These are the activations of a small neural network, seen along a few directions. Each row is one input.
Each table varies a few parts of the input and shows all the possible inputs, shuffled.
A made-up example of a description, with smaller parts first: one of 4 places along a line, together with either a single point or one of 9 places along a line or (one of 3 separate values, together with one of 8 places around a ring).
Shared parts are said once, and a part with two or three values counts as separate values.
(in the rows, 128 means zero)

Other details of the inputs shift rows strongly along three fixed directions, in all tables alike. That doesn't count.

A family of inputs:
x1: 82, 82, 206, 168, 169, 134, 142, 168, 155, 48, 155
x2: 105, 191, 145, 100, 118, 132, 62, 181, 106, 168, 116
x3: 55, 112, 216, 145, 183, 181, 70, 202, 163, 74, 152
x4: 90, 171, 64, 127, 168, 97, 30, 129, 210, 128, 182
x5: 120, 112, 236, 120, 128, 197, 147, 190, 55, 113, 80
x6: 136, 133, 31, 146, 149, 104, 96, 65, 207, 137, 174
x7: 195, 113, 86, 123, 84, 81, 203, 74, 89, 155, 108
x8: 105, 184, 139, 93, 121, 131, 65, 185, 103, 164, 117
x9: 94, 189, 155, 84, 99, 85, 91, 205, 101, 141, 119
x10: 129, 43, 168, 191, 148, 135, 209, 91, 157, 58, 147
x11: 116, 181, 140, 93, 118, 133, 60, 187, 117, 170, 117
x12: 79, 182, 68, 139, 162, 99, 34, 121, 204, 132, 185
x13: 86, 76, 162, 185, 172, 117, 146, 126, 189, 49, 178
x14: 144, 149, 117, 104, 81, 86, 159, 130, 100, 150, 108
x15: 77, 177, 67, 139, 158, 101, 34, 124, 211, 138, 183
x16: 152, 146, 103, 105, 111, 132, 128, 120, 95, 165, 105
x17: 195, 112, 86, 115, 92, 140, 179, 69, 94, 179, 96
x18: 158, 141, 106, 101, 108, 135, 128, 119, 100, 171, 107
x19: 136, 50, 121, 177, 170, 168, 175, 61, 174, 76, 150
x20: 190, 122, 83, 118, 103, 132, 178, 65, 81, 163, 94
x21: 134, 52, 154, 180, 151, 186, 189, 82, 144, 82, 130
x22: 89, 84, 146, 174, 182, 164, 123, 113, 180, 67, 159
x23: 145, 150, 114, 98, 89, 84, 159, 132, 94, 142, 109
x24: 170, 102, 15, 157, 133, 49, 177, 18, 181, 118, 169
x25: 189, 122, 86, 124, 95, 136, 177, 65, 87, 169, 97
x26: 119, 95, 237, 126, 103, 154, 193, 185, 67, 89, 88
x27: 150, 151, 121, 102, 109, 137, 107, 145, 105, 168, 108
x28: 143, 91, 211, 121, 128, 194, 158, 172, 74, 114, 85
x29: 112, 180, 142, 89, 118, 133, 61, 184, 109, 170, 117
x30: 145, 150, 115, 96, 92, 82, 159, 132, 90, 140, 106
Description of these inputs: one of 5 places along a line, together with either one of 2 separate values or one of 4 places along a line.
Which other rows does x5 become when the place on the line of 5 takes its other values? List them by row number. -> x2, x12, x20, x25
Start at x11 and move only the place on the line of 4, one step at a time. The first step leads to x17. Which rows follow, in order? -> x15, x2

A family of inputs:
x31: 160, 180, 62, 103, 83, 85, 120, 111, 120, 180, 114
x32: 194, 77, 85, 140, 122, 174, 202, 39, 101, 142, 99
x33: 141, 100, 199, 113, 125, 150, 151, 177, 88, 114, 104
x34: 138, 184, 117, 80, 91, 138, 87, 151, 80, 205, 96
x35: 132, 109, 79, 146, 166, 136, 95, 92, 190, 132, 164
x36: 93, 148, 110, 132, 123, 108, 104, 132, 172, 126, 152
x37: 91, 119, 141, 149, 169, 112, 90, 153, 173, 96, 170
x38: 146, 103, 131, 128, 114, 146, 179, 111, 107, 115, 105
x39: 143, 85, 158, 136, 126, 144, 167, 137, 126, 107, 118
x40: 147, 191, 122, 85, 93, 96, 100, 162, 74, 179, 95
x41: 92, 131, 148, 130, 164, 109, 77, 168, 164, 103, 158
x42: 155, 163, 52, 99, 108, 86, 124, 90, 125, 159, 129
x43: 144, 106, 141, 130, 106, 135, 179, 108, 110, 125, 115
x44: 82, 145, 151, 129, 153, 125, 90, 164, 135, 104, 146
x45: 117, 172, 152, 107, 114, 116, 92, 176, 111, 140, 119
x46: 128, 78, 142, 182, 162, 189, 145, 91, 164, 93, 140
x47: 139, 121, 43, 172, 142, 86, 139, 44, 191, 118, 174
x48: 146, 100, 156, 124, 126, 146, 174, 120, 83, 111, 97
x49: 67, 145, 154, 137, 149, 115, 83, 161, 163, 105, 157
x50: 104, 102, 218, 136, 123, 162, 162, 171, 84, 106, 107
The inputs of x33 and x45 match in every part but one. If x41 is changed in the same way as x33 into x45, which row does it become? -> x40
What is each input in this table made of? -> one of 4 separate values, together with either a single point or one of 4 places along a line
Start at x38 and move only the place on the line of 4, one step at a time. The first step leads to x42. Which rows follow, in order? -> x48, x44
List by row number the other rows that have the choice among 4 separate values in common with x43. -> x34, x36, x49, x50
